These are the activations of a small neural network, seen along a few directions. Each row is one input.
In each table, some parts of the input vary, and every possible input appears once, in random order.
Descriptions start from the smaller parts, as in this example, which fits no table here: values(2) and (point or line(11) or (line(4) and ring(5))).
Shared parts are said once, and a part with two or three values counts as separate values.
In the rows, 128 means zero.

Other details of the inputs vary at random and push rows far along two fixed directions, the same in every table; ignore that.

Rows:
R1: [136 141  84 161 131  92  82 153  92 137 122 184 144 144  95]
R2: [136 159  90  69  79 152  84 115 116 127  76  98  77 119  93]
R3: [147 114  69 156 125 118  59 132 139 130 133 167  93 152 102]
R4: [107 113 155  98 116 156 148  85 164 126  81  68 110 104 172]
R5: [156 145  91 154 135  98  88 132  90 136 128 192 153 151  95]
R6: [ 95 113 147 104 112 154 147  92 166 120  84  63 107  99 167]
R7: [126  71 134 181 159 126 129  86 185 123 145 137 132 137 175]
R8: [118 193  98  70  84 134 118 124  76 135  81 124 125 101  88]
R9: [140 167  90  81  70 153  86 107 108 117  86  92  80 121  89]
R10: [143 178 120  54  79 151 124 169  76 122 128  97  97 130  80]
R11: [110 133 180  76 114 155 198 130 132 119 139  70 131 111 150]
R12: [110  85 157 169 157 122 170 159 153 124 192 132 142 137 162]
R13: [138 122  95 129 136 123 110 177 106 139 191 178 107 157  87]
R14: [130 138  84 134 153  97  89 137 108 160 135 210 135 132 108]
R15: [ 92 154 164 102 116 133 185  87 123 122  89  84 164  88 161]
R16: [160 114  76 150 129 119  60 125 137 137 130 173  96 157 106]
R17: [129 192 109  53  98 128 111 126  83 148  73 133 124 102 102]
R18: [ 92  93 142 188 163  98 151 127 147 135 129 149 171 115 169]
R19: [108 149 174 109 112 126 166 113 116 125  65  76 165  96 166]
R20: [157 123 104 111 150 122 108 165 111 144 191 190 114 162  97]
R21: [118  70 134 182 160 123 125 101 186 130 136 134 126 135 181]
R22: [141 171 129  29 103 150 122 164  83 142 123 114  93 130  93]
R23: [147 191 133 182 214 120  80 139 126 134 121 195 124  98  33]
R24: [140  72 143 205 142 117 115 111 170 114 122 114 137 150 170]
R25: [127  72 135 211 137 116 115 118 172 107 125 108 134 145 165]
R26: [151 179 122  42  83 154 135 154  83 126 132 106 102 133  77]
R27: [ 95 118 143 111 105 158 154  82 163 115  95  63 108  97 163]
R28: [112  69 131 198 150 120 120 110 178 117 133 118 127 138 171]
R29: [133 138  81 156 133  95  86 152  98 142 124 190 142 140  95]
R30: [138 137  85 137 149 103  95 123 102 152 138 209 145 139  99]
R31: [105 125 147  99 110 157 160  67 169 116 102  71 112  99 166]
R32: [132 135 189  76 113 152 185 140 128 116 129  68 138 117 156]
R33: [131 188 110  58  95 129 111 128  78 146  68 129 126 107  97]
R34: [101 159 163 105 109 132 185  93 126 119  87  83 167  88 161]
R35: [132  79 168 159 163 124 168 150 148 126 183 136 151 150 161]
R36: [143  71 140 198 142 124 124  95 174 112 132 122 141 148 164]
R37: [137 159  96  55  95 153  84 102 116 138  80 109  76 121 104]
R38: [128  68 136 185 155 128 129  88 180 121 140 133 134 141 170]
R39: [173 115  81 158 122 121  60 112 126 123 133 165 107 166  96]
R40: [102 103 141 189 159 103 165 104 146 130 142 154 180 121 163]
R41: [147  82 172 173 152 122 164 158 142 116 175 125 158 157 156]
R42: [108 187 102  55 101 128 111 127  81 145  77 129 119  97  97]
R43: [124 104 151 190 158  99 152 113 143 126 131 150 186 127 170]
R44: [164 125 108 126 139 116  99 188 106 141 174 177 115 167  97]
R45: [153 126  99 142 124 121 105 186  99 129 183 167 114 164  83]
R46: [ 76 150 157  99 119 134 182  98 132 130  93  90 153  73 167]
R47: [124  83 165 176 152 115 160 178 150 118 174 121 148 145 163]
R48: [148 173 129  27 102 154 128 149  83 135 131 115  99 132  89]
R49: [125 100 152 194 154 101 153 114 138 125 127 147 188 131 165]
R50: [112 137 178  91 103 152 187 151 128 113 134  60 130 108 153]
R51: [121  77 128 208 136 122 126 105 179 109 141 117 131 135 167]
R52: [ 81 150 161 108 113 133 178 100 121 123  86  80 157  81 163]
R53: [145 161  97  53  93 157  90  87 115 131  89 111  82 123  99]
R54: [111 124 151 109 104 155 156  70 159 109  96  61 117 107 161]
R55: [116 197  97  65  88 132 118 122  82 137  86 128 123  96  94]
R56: [163 132 101 132 130 119 111 171 106 129 190 176 119 166  86]
R57: [137 168 126  24 105 153 127 163  88 147 125 120  91 127  93]
R58: [101 148 171  95 122 133 176  90 122 128  82  88 165  90 166]
R59: [121 125 153 116  93 155 155  76 157 105  89  56 121 110 155]
R60: [ 91 149 164 105 113 126 171 116 128 125  74  79 158  82 167]
R61: [143 148  80 157 130 100 100 129  96 136 137 195 151 146  89]
R62: [142  91 167 186 142 118 167 156 139 106 180 116 159 158 151]
R63: [ 97 129 178  72 123 149 185 153 137 127 132  72 122 102 161]
R64: [123  74 129 212 132 123 126 107 174 107 137 113 133 139 161]
R65: [139 117  99 123 143 118 103 188 108 143 180 179 106 159  92]
R66: [137 141  84 133 152 101  94 122 107 153 143 212 142 135 104]
R67: [159 122  70 156 120 121  72 108 137 125 146 172 101 157  95]
R68: [128 122 158 104 105 154 147  77 161 112  87  64 121 108 167]
R69: [106  74 123 195 149 126 131  97 185 119 149 128 123 128 172]
R70: [142  83 175 179 151 115 155 173 138 118 164 117 154 159 162]
R71: [177 126 112 133 132 119  99 175  95 128 176 169 124 176  88]
R72: [ 90 142 170  91 125 131 175 103 128 140  75  91 156  84 171]
R73: [114 128 183  89 107 148 181 162 126 115 119  56 130 114 151]
R74: [132 177 241 101 187 177 182 153 156 114 119  30 114  67  93]
R75: [133 111  64 143 138 121  64 124 145 140 141 178  86 145 107]
R76: [120  74 129 193 147 126 138  86 181 116 148 129 132 139 164]
R77: [133 201 104  68  85 131 121 112  72 129  82 123 134 111  86]
R78: [143 173 124  47  86 146 117 179  78 127 118  98  96 132  83]
R79: [109 106 143 212 143  99 151 127 132 115 129 133 182 127 161]
R80: [164 160 121 184 204 149  41 119 169 133 134 152  84 119  30]
R81: [122  88 160 163 160 121 176 146 155 122 195 137 148 143 160]
R82: [128 147  76 140 146 101 103 120 108 148 150 210 141 133  97]
R83: [129 170 121  34  98 149 122 171  85 136 126 109  89 125  88]
R84: [ 91  99 138 194 156 104 159 117 144 131 139 149 173 114 165]
R85: [162 110  78 155 126 120  60 126 133 135 125 168  98 162 101]
R86: [126 128 155 121  91 151 150  78 152 100  88  51 123 113 154]
R87: [149 121 105 113 151 118 103 180 112 151 182 189 108 160 102]
R88: [125 164  85  67  83 156  91  99 114 126  93 103  74 114  94]
R89: [142 125  98 134 134 120 105 178 100 134 189 173 109 161  88]
R90: [118 137  76 139 149  96  89 143 109 154 137 205 133 127 104]
R91: [107  97 152 187 165  96 147 122 140 136 124 149 176 125 174]
R92: [127  87 164 173 154 120 171 148 145 116 189 127 152 152 155]
R93: [165 121 110 131 135 117  99 189 101 139 169 173 116 171  92]
Description of these inputs: values(3) and (point or (ring(5) and line(6))).
- The inputs of R66 and R20 match in every part but the values(3) part. If R42 is changed in the same way as R66 into R20, which row does it become? => R83
- The inputs of R70 and R24 match in every part but the values(3) part. If R78 is changed in the same way as R70 into R24, which row does it become? => R25
- The inputs of R13 and R27 match in every part but the values(3) part. If R74 is changed in the same way as R13 into R27, which row does it become? => R80
- A walk changes only the line(6) part. It starts at R10 and steps to R45. List the rest of the walk in order. => R50, R89, R13, R12
- A walk changes only the ring(5) part. It starts at R79 and steps to R1. List the rest of the walk in order. => R19, R5, R77
- Which other rows does R59 become when the values(3) part takes its other values? List them by row number. => R26, R61
- Which other rows does R58 become when the ring(5) part takes its other values? List them by row number. => R15, R42, R52, R91
- A walk changes only the line(6) part. It starts at R25 and steps to R2. List the rest of the walk in order. => R3, R28, R6, R75

Rows:
R94: [147 130  88 106 129 126  87 152 113 143 148 167  97 151  92]
R95: [107 153 167  71 120 151 162 117 136 128  93  73 122  88 144]
R96: [164 156  88 115 136 123  79 142 103 141 144 181 110 146  68]
R97: [131 138 101 118 128 129 107 147 120 134 144 149 106 133  96]
R98: [123 113 146 156 129 123 158 126 137 118 141 118 154 130 148]
R99: [133 185 128  51  97 142 126 127  92 134  83 106 118 105 103]
R100: [116  86 147 179 154 119 145 138 161 121 160 125 139 136 162]
R101: [125 114 122 151 130 115 123 147 124 129 142 140 135 138 136]
R102: [105 151 170  84 116 153 161 122 128 123  89  62 124  92 140]
R103: [112 145 166  88  97 143 168 119 123 115  95  63 136 104 156]
R104: [123 103 147 169 159 124 144 125 148 124 156 137 142 133 142]
R105: [149 154  82 119 124 114  82 149  87 139 135 179 118 148  74]
R106: [ 99 138 135 111  92 151 142  54 158 114  53  59 120  82 161]
R107: [117  95 143 177 145 116 159 128 147 121 159 138 155 135 158]
R108: [131 125  94 131 127 114 106 149 115 136 153 165 120 144 114]
R109: [128 116 151 146 154 128 144 122 148 128 142 132 138 124 142]
R110: [140 165 121  76 100 145 114 136 105 125 110 105 101 123  98]
R111: [113 137 161 103 118 151 168 115 140 118 120  82 126 105 143]
R112: [136 116  97 124 129 115 105 148 115 141 149 168 119 151 117]
R113: [ 95 151 161  73 109 146 171 116 122 127  93  74 134  91 150]
R114: [152 149  81 106 123 130  85 143 105 137 156 172  95 149  78]
R115: [128 181 131  51 107 151 119 133 104 138  86 100 101  99  98]
R116: [119 121 163 105 119 144 152 132 138 125 108  80 123 116 153]
R117: [108 142 168  88 107 152 161 126 134 118  98  57 120  99 152]
R118: [121  96 140 169 142 116 151 128 144 122 160 137 149 139 161]
R119: [120 115 131 149 152 123 127 137 138 131 145 140 129 129 127]
R120: [120 104  96 193 142 114  92  73 159 127 104 150 130 128 139]
R121: [141 148  85 114 130 119  97 137  96 142 148 183 118 143  85]
R122: [121  89 102 196 134 115  98  77 169 118 113 138 131 130 158]
R123: [153 139  78  99 118 122  90 143  96 144 150 184 106 157  89]
R124: [123 118 145 143 146 120 150 122 137 130 138 139 150 124 150]
R125: [137 166 114  69  92 140 125 126  97 129 116 115 116 124 104]
R126: [152 122 102 130 125 117 107 139 111 135 150 165 129 158 111]
R127: [134 126 122 147 137 117 127 130 117 129 144 150 145 139 119]
R128: [124  86 142 171 143 112 139 144 141 129 144 136 148 145 163]
R129: [131  97 149 146 143 132 147 126 150 124 150 123 132 139 153]
R130: [105 142 155  92 123 135 161 122 130 132 103  98 139  99 152]
R131: [120  60 121 219 149 112 112  75 187 118 118 138 145 139 184]
R132: [126 138  96 117 120 121 113 146 110 137 141 157 119 134 104]
R133: [122  96 147 190 142 111 151 138 144 116 145 129 160 138 156]
R134: [111 113 147 156 141 118 146 136 131 127 128 123 150 123 150]
R135: [144 145 113 127 134 126 101 142 110 130 132 147 117 137  91]
R136: [158 151  97 124 138 120  81 148 107 138 135 172 112 143  78]
R137: [141  88 148 171 149 123 140 131 152 121 156 130 143 150 151]
R138: [141 108 124 149 130 114 121 143 123 128 140 146 138 152 135]
R139: [147 153  81 115 131 112  78 156  93 149 132 188 116 141  81]
R140: [130 119 148 150 142 119 148 123 135 126 134 132 157 127 147]
R141: [121 178  95  72  93 147  91  61 128 136  44 107  98  93 111]
R142: [128 115 154 156 147 129 147 122 142 120 140 117 145 128 137]
R143: [124 137 171  84 107 152 159 121 132 117  95  62 123 111 150]
R144: [129 101 149 183 146 120 141 139 149 115 146 123 144 137 142]
R145: [136 180 125  54  91 157 131 123 104 125 104  93 103 110  90]
R146: [134  97 149 178 147 122 144 130 152 115 159 123 144 142 149]
R147: [136 140 106 126 125 129 103 152 116 133 135 144 109 134  95]
R148: [112 110 145 159 131 120 151 140 137 123 132 117 147 124 153]
- The inputs of R119 and R95 match in every part but one. If R102 is changed in the same way as R119 into R95, which row does it become? => R115
- What do these inputs look like to the network? => line(5) and (point or (values(2) and ring(5)))
- Which other rows agree with R111 in the line(5) part? List them by row number. => R97, R98, R106, R107, R132, R133, R144, R145, R147, R148
- Which other rows does R99 become when the values(2) part takes its other values? List them by row number. => R136
- Which other rows does R102 become when the values(2) part takes its other values? List them by row number. => R134
- A walk changes only the ring(5) part. It starts at R116 and steps to R143. List the rest of the walk in order. => R137, R129, R94

Rows:
R149: [127 154 133 105 116 128 131 129 115 129 102 115 135 112 122]
R150: [118 121 112 152 147 111 115 140 125 137 141 160 133 131 124]
R151: [124 133 119  94 104 141 129 117 129 126 122 108 109 124 132]
R152: [138 110 113 154 133 120 105 142 137 129 138 147 118 143 126]
R153: [ 84  82 207 177 153 122 208 109 182 114 118  70 179  97 225]
R154: [140 138 157  77 119 148 154 175 111 123 159  99 109 138 114]
R155: [119 154 132 109 118 130 131 130 111 129 103 112 133 111 116]
R156: [139 105 112 150 132 121 105 135 131 130 139 148 119 151 127]
R157: [135 139 125 104 100 140 128 118 123 120 115 101 117 128 123]
R158: [131 126 117 149 149 114 120 131 132 137 142 166 138 131 121]
R159: [146 110 116 154 134 121 105 131 132 126 139 144 126 151 120]
R160: [121 148 125  95 113 135 143 112 118 131 118 124 130 115 124]
R161: [146 116 113 156 132 125 114 121 134 121 152 147 124 148 119]
R162: [129 137 123  96 110 146 133 110 131 125 123 110 111 122 123]
R163: [138 120 120 161 146 126 108 130 137 124 144 144 120 139 112]
R164: [141 109 114 146 144 126 111 122 140 132 148 153 120 145 121]
R165: [121 158 136 107 125 134 134 122 114 129 108 116 130 108 114]
R166: [128 133 121 101  98 140 129 123 123 123 115 105 111 128 130]
R167: [132 114 115 154 148 127 110 130 142 130 147 149 116 136 114]
R168: [114  87 144 180 157 108 145 125 149 129 146 144 159 135 169]
R169: [129 159 136 104 122 132 134 120 117 129 108 120 132 110 120]
R170: [119 144 123 100 102 130 138 125 110 128 110 118 131 120 131]
R171: [112 148 129 105 116 130 132 135 111 132 103 115 127 111 123]
R172: [ 97  85 217 183 155 127 211  95 174 107 118  68 188 104 216]
R173: [132 120 116 145 148 115 120 124 126 138 143 167 139 138 122]
R174: [128 154 130 102 111 134 140 112 112 125 116 119 134 117 122]
R175: [146 120 120 157 143 124 108 129 140 125 143 147 123 141 118]
R176: [128 148 132 101 114 130 132 122 110 130 103 116 136 119 124]
R177: [123 125 117 153 152 116 119 133 128 136 142 162 135 129 115]
R178: [143 117 143 140 151 116 145 192 108 134 191 159 143 155 115]
R179: [137 116 116 162 138 122 105 139 134 125 139 140 123 142 113]
R180: [120 148 129 101 113 129 132 133 114 133 102 119 129 112 129]
R181: [130 142 130  97 121 145 127 117 136 129 115 112 109 115 121]
R182: [134 110 111 149 140 121 105 136 142 132 145 150 116 140 128]
R183: [136 122 111 156 128 110 119 132 118 127 141 156 146 143 122]
R184: [135 143 131 106 111 139 122 126 129 123 107 103 116 121 121]
R185: [126 132 126  92 114 141 124 118 129 130 115 109 108 124 131]
R186: [115 144 121  94 108 131 138 119 115 131 117 121 128 117 133]
R187: [147 114 119 153 141 125 108 122 134 126 144 148 124 148 119]
R188: [117 137 126  99 118 142 122 126 130 129 114 106 105 115 124]
R189: [121 142 129  97 112 130 133 126 110 133 103 119 130 119 131]
R190: [130 110 113 158 136 122 105 143 134 128 139 143 116 142 120]
- What do these inputs look like to the network? => values(2) and (point or (line(4) and ring(5)))
- The inputs of R167 and R177 match in every part but the values(2) part. If R152 is changed in the same way as R167 into R177, which row does it become? => R180
- The inputs of R162 and R160 match in every part but the values(2) part. If R184 is changed in the same way as R162 into R160, which row does it become? => R149
- A walk changes only the ring(5) part. It starts at R190 and steps to R179. List the rest of the walk in order. => R163, R167, R188

Rows:
R191: [103 135 183 111 148 134 183 143 129 129 132  99 150 102 152]
R192: [136 170 109  75 104 156  97  95 122 129  78 105  89 108  89]
R193: [118 104 156 114 109 149 164 120 156 114 131  77 116 123 168]
R194: [158 124  98 127 128 128  93 157 113 132 162 158 105 162  85]
R195: [132  85 132 212 159  93 144 145 139 125 176 176 173 155 154]
R196: [133  77 131 221 154  97 132 155 144 120 170 161 159 159 153]
R197: [177 161  61 127 143 112  44 190  77 146 172 217  92 169  29]
R198: [127 174  98  85  95 135  97 112 101 130  82 118 110 110  97]
R199: [ 91 155 188  56 110 149 202 128 119 128  94  56 148  83 161]
R200: [115 114 152 132 130 150 139  87 177 118  99  80 112 104 158]
R201: [138 107 111 215 174  96 103 116 146 133 144 192 159 139 124]
R202: [107  88 133 178 151  98 148 129 137 136 144 160 168 136 173]
R203: [118  88 130 168 136 130 128  97 173 116 132 111 123 130 165]
R204: [ 88 131 150 126 130 124 164  97 136 130  96 105 157  93 167]
R205: [137  86 142 208 171  95 144 156 141 126 182 170 173 156 146]
R206: [139  94 154 210 185 101 143 159 142 125 188 170 166 151 138]
R207: [117 135 134 107 105 147 132  88 138 117  92  82 116 111 138]
R208: [104 106 149 154 141 111 169 139 131 131 145 138 163 125 165]
R209: [126 104 161 165 142 119 153 153 140 119 144 110 152 134 150]
R210: [149 135  95 107 105 135 102 141 108 129 141 144 101 151  94]
R211: [ 92 143 161 118 137 133 164  93 143 132  81  98 151  81 157]
R212: [146 135  67 169 143  96  74 124 108 140 146 210 137 150  91]
R213: [126 119 183 120 136 153 166 134 146 113 135  71 123 120 144]
R214: [122 120 181  99 129 161 166 132 157 115 135  62 107 114 152]
R215: [131 171 106  58  81 138 110 126  90 133  84 110 108 118 108]
R216: [152 125  72 156 135  94  82 141  99 143 155 212 138 164 101]
R217: [138 167  99 113 120 131  85 116 114 134  88 139 110 114  86]
R218: [154 174  56  22  71 152  64 126  88 143 107 141  57 139  70]
R219: [160 181  75  19  84 159  76 152  88 141 129 133  56 139  52]
R220: [108 133 171  67  83 162 173  92 137 113  76  36 121 101 172]
- The inputs of R215 and R217 match in every part but one. If R218 is changed in the same way as R215 into R217, which row does it become? => R200
- What do these inputs look like to the network? => line(5) and line(6)
- Which other rows does R207 become when the line(5) part takes its other values? List them by row number. => R198, R203, R204, R212
- Which other rows does R206 become when the line(5) part takes its other values? List them by row number. => R191, R197, R213, R214
